These are the activations of a small neural network, seen along a few directions. Each row is one input.
In each table, some parts of the input vary, and every possible input appears once, in random order.
A made-up example of a description, with smaller parts first: ring(5) and (point or line(11) or (values(3) and line(6))).
Shared parts are said once, and a part with two or three values counts as separate values.

Other details of the inputs vary at random and push rows far along two fixed directions, the same in every table; ignore that.

A family of inputs:
r1: 0 5 0 7 6 4 3 5 -9 -3 -11
r2: -4 11 9 -7 6 4 -1 -11 2 2 9
r3: 0 6 3 5 -5 9 9 3 -9 -2 -10
r4: -4 6 -2 4 9 3 -2 4 -5 4 -2
r5: -7 3 0 1 -2 7 10 5 -3 -7 -15
r6: -3 5 3 1 6 8 7 -6 -3 2 4
r7: -9 9 2 -12 7 0 -4 2 7 4 -2
r8: -4 11 3 -1 -2 5 1 2 0 7 2
r9: 2 5 1 5 8 1 10 -8 -8 -4 -8
r10: 1 4 5 5 3 8 12 -5 -8 -6 -5
r11: -12 4 -2 -3 1 6 5 5 2 1 -7
r12: -3 11 9 -5 5 1 -7 -1 -3 8 6
r13: -3 6 0 7 7 2 1 6 -7 1 -6
r14: -3 6 2 3 4 5 0 3 -9 7 1
r15: -2 5 5 7 3 4 4 5 -10 3 -3
r16: -2 4 6 4 4 6 10 -5 -5 -2 0
r17: -3 10 1 -1 11 -3 2 -11 1 5 4
r18: -11 3 0 0 -1 5 8 6 0 -3 -10
r19: -4 10 1 1 9 0 -5 3 -1 6 2
r20: -3 12 5 -7 11 -4 -3 -14 2 4 6
r21: -9 7 -2 -7 7 1 0 5 6 4 -4
r22: 31 -67 9 39 -23 -5 -41 -38 51 26 -20
r23: -7 3 -2 -1 5 3 6 7 0 -1 -12
r24: -5 13 7 -7 -2 4 -3 -2 1 7 4
r25: -9 3 -5 -4 7 4 3 6 2 2 -8
r26: 23 -1 -47 -49 -19 -48 18 43 -44 -57 79
r27: -5 12 4 -5 9 -1 -9 0 0 6 3
r28: 56 -74 -36 -16 -51 -51 -20 6 14 -42 62
r29: -2 5 1 5 9 -1 8 -8 -5 0 -3
r30: -5 7 0 2 -2 8 4 3 -5 6 -1
r31: 22 -64 14 25 -33 -5 -48 -27 61 23 -20
r32: -3 2 -2 0 4 6 8 6 -3 -5 -17
r33: 2 4 5 7 2 6 6 4 -13 -1 -8
r34: -12 8 0 -6 1 3 2 4 6 2 -3
r35: -4 6 3 5 -4 7 7 4 -7 2 -5
Each input here is: line(5) and (values(2) or ring(5)).
Question: The inputs of r11 and r5 match in every part but the line(5) part. If r22 is changed in the same way as r11 into r5, which row does it become?
Answer: r9
Question: Change only the values(2) part in r2. List by row number the other rows that result.
Answer: r20
Question: Change only the ring(5) part in r1. List by row number the other rows that result.
Answer: r3, r5, r32, r33
Question: Start at r7 and move only the line(5) part, one step at a time. The first step leads to r21. Which rows follow, in order?
Answer: r25, r23, r32
Question: List by row number the other rows that have the line(5) part in common with r18.
Answer: r13, r15, r16, r23, r29, r35

A family of inputs:
r36: 21 -31 -16 -14 -20 -24 -24 14 9 -12 45
r37: -23 21 -5 -9 9 11 22 12 -6 -9 -22
r38: -22 25 -1 0 5 15 28 11 -17 0 -14
r39: 23 -23 -18 -18 -24 -36 -26 4 9 -11 39
r40: -21 27 -1 3 4 19 21 16 -21 1 -12
r41: -18 23 0 -2 7 14 12 27 -16 0 -18
r42: -12 33 6 6 21 12 21 -2 -30 3 0
r43: 19 -24 -22 -21 -22 -38 -16 -5 19 -17 36
r44: 19 -41 -29 -9 -34 -21 6 15 8 -30 11
r45: 2 -37 34 63 -17 36 -32 -23 48 54 -63
r46: -15 23 2 -4 13 11 8 24 -15 -1 -19
r47: 1 -24 63 44 -12 43 -31 -60 62 46 -61
r48: -27 34 9 -9 23 5 -1 5 -4 12 9
r49: -20 23 -1 -2 5 18 19 19 -17 1 -17
r50: -9 29 7 0 25 8 7 13 -21 -1 -10
r51: 14 -32 -18 -16 -18 -36 -16 5 16 -15 40
r52: -15 24 3 -6 20 10 8 13 -17 -4 -17
r53: 17 -33 -17 -18 -20 -24 -23 8 10 -14 43
r54: 24 -40 -24 0 -33 -22 6 7 -3 -22 23
r55: 7 -37 40 70 -6 36 -34 -46 46 60 -59
r56: -13 26 4 -6 27 5 15 2 -16 -5 -13
r57: 36 -34 -17 7 -22 -25 -6 7 -11 -18 33
r58: 0 -44 34 54 -14 33 -40 -25 56 49 -74
r59: 29 -92 17 45 -34 -12 -65 -46 93 35 -20
r60: -23 41 8 -17 20 -1 3 -6 -3 14 4
r61: 26 -38 -24 3 -35 -18 -1 12 -7 -21 25
r62: -16 30 10 -14 23 19 3 6 -6 18 14
r63: -13 26 0 -7 27 5 17 -2 -11 -11 -12
r64: 22 -37 -19 -25 -17 -20 -11 0 15 -12 44
r65: 37 -35 -16 1 -15 -29 -14 9 -8 -23 27
r66: -16 32 -2 3 18 13 31 -6 -20 -2 -3
r67: 20 -42 -26 -9 -35 -21 4 19 3 -25 12
r68: -19 45 4 -19 14 -2 2 -10 -6 17 -1
r69: -11 34 3 10 16 16 21 8 -30 7 1
r70: 27 -18 -22 -20 -30 -37 -26 0 6 -8 33
r71: -13 32 1 1 23 9 29 -10 -20 -5 -1
r72: -19 45 0 -19 14 -2 5 -13 -1 10 -1
r73: 20 -36 -22 -25 -16 -20 -8 -3 20 -18 43
r74: 31 -37 -20 -6 -16 -28 -14 11 -4 -28 19
r75: -11 32 1 -1 29 7 24 -11 -20 -6 -2
r76: -15 30 2 8 8 18 22 14 -26 6 -4
r77: 19 -29 -16 -10 -19 -33 -23 16 11 -11 43
r78: -20 20 0 -9 15 9 16 13 -10 -5 -23
r79: 15 -35 -18 -20 -19 -27 -16 3 14 -16 42
r80: 29 -37 -20 -6 -20 -26 -15 24 -2 -26 16
r81: -10 31 7 -1 28 8 11 0 -26 -2 -5
r82: 30 -31 2 -20 -40 -18 -4 -4 2 -31 32
r83: -11 29 1 -5 30 4 20 -8 -16 -10 -5
r84: -12 31 5 3 23 9 27 -7 -26 1 -1
r85: -23 26 -5 -1 6 15 30 7 -12 -5 -14
r86: -18 22 1 -7 13 12 9 18 -15 -4 -21
r87: -13 -31 45 46 8 35 -44 -54 76 62 -52
r88: 18 -41 -26 -11 -31 -24 -2 20 5 -28 9
r89: -17 43 10 -11 18 1 -4 5 -8 18 8
r90: 23 -38 -27 -1 -32 -21 8 3 3 -26 22
r91: 3 -40 34 57 -16 34 -33 -19 51 53 -67
r92: -20 21 -4 -10 16 9 18 10 -5 -10 -23
r93: -11 31 5 0 29 7 22 -8 -26 -1 -2
r94: 4 -13 42 46 -6 21 -56 -44 59 74 -54
r95: -11 29 5 -4 30 4 18 -5 -22 -4 -6
r96: -12 37 29 -13 1 22 12 -4 -20 -4 1
r97: 24 -35 -18 -22 -18 -17 -18 5 11 -11 45
r98: -16 22 -2 -10 22 6 17 5 -7 -11 -18
r99: -16 31 2 4 17 13 29 -2 -25 3 -3
r100: -8 38 30 -10 1 21 11 2 -20 -2 4
r101: -16 22 2 -9 22 7 14 8 -13 -6 -18
r102: -10 33 6 3 27 11 16 -3 -31 1 -1
r103: 37 -35 -18 4 -17 -27 -10 6 -11 -20 31
Question: The inputs of r57 and r71 match in every part but one. If r80 is changed in the same way as r57 into r71, which row does it become?
Answer: r98
Question: What is each input in this table made of?
Answer: line(4) and (point or line(5) or ring(11))
Question: Start at r52 and move only the ring(11) part, one step at a time. The first step leads to r74. Which rows follow, in order?
Answer: r81, r102, r42, r55, r61, r40, r49, r58, r86
Question: Change only the line(5) part in r43. List by row number the other rows that result.
Answer: r59, r72, r73, r87
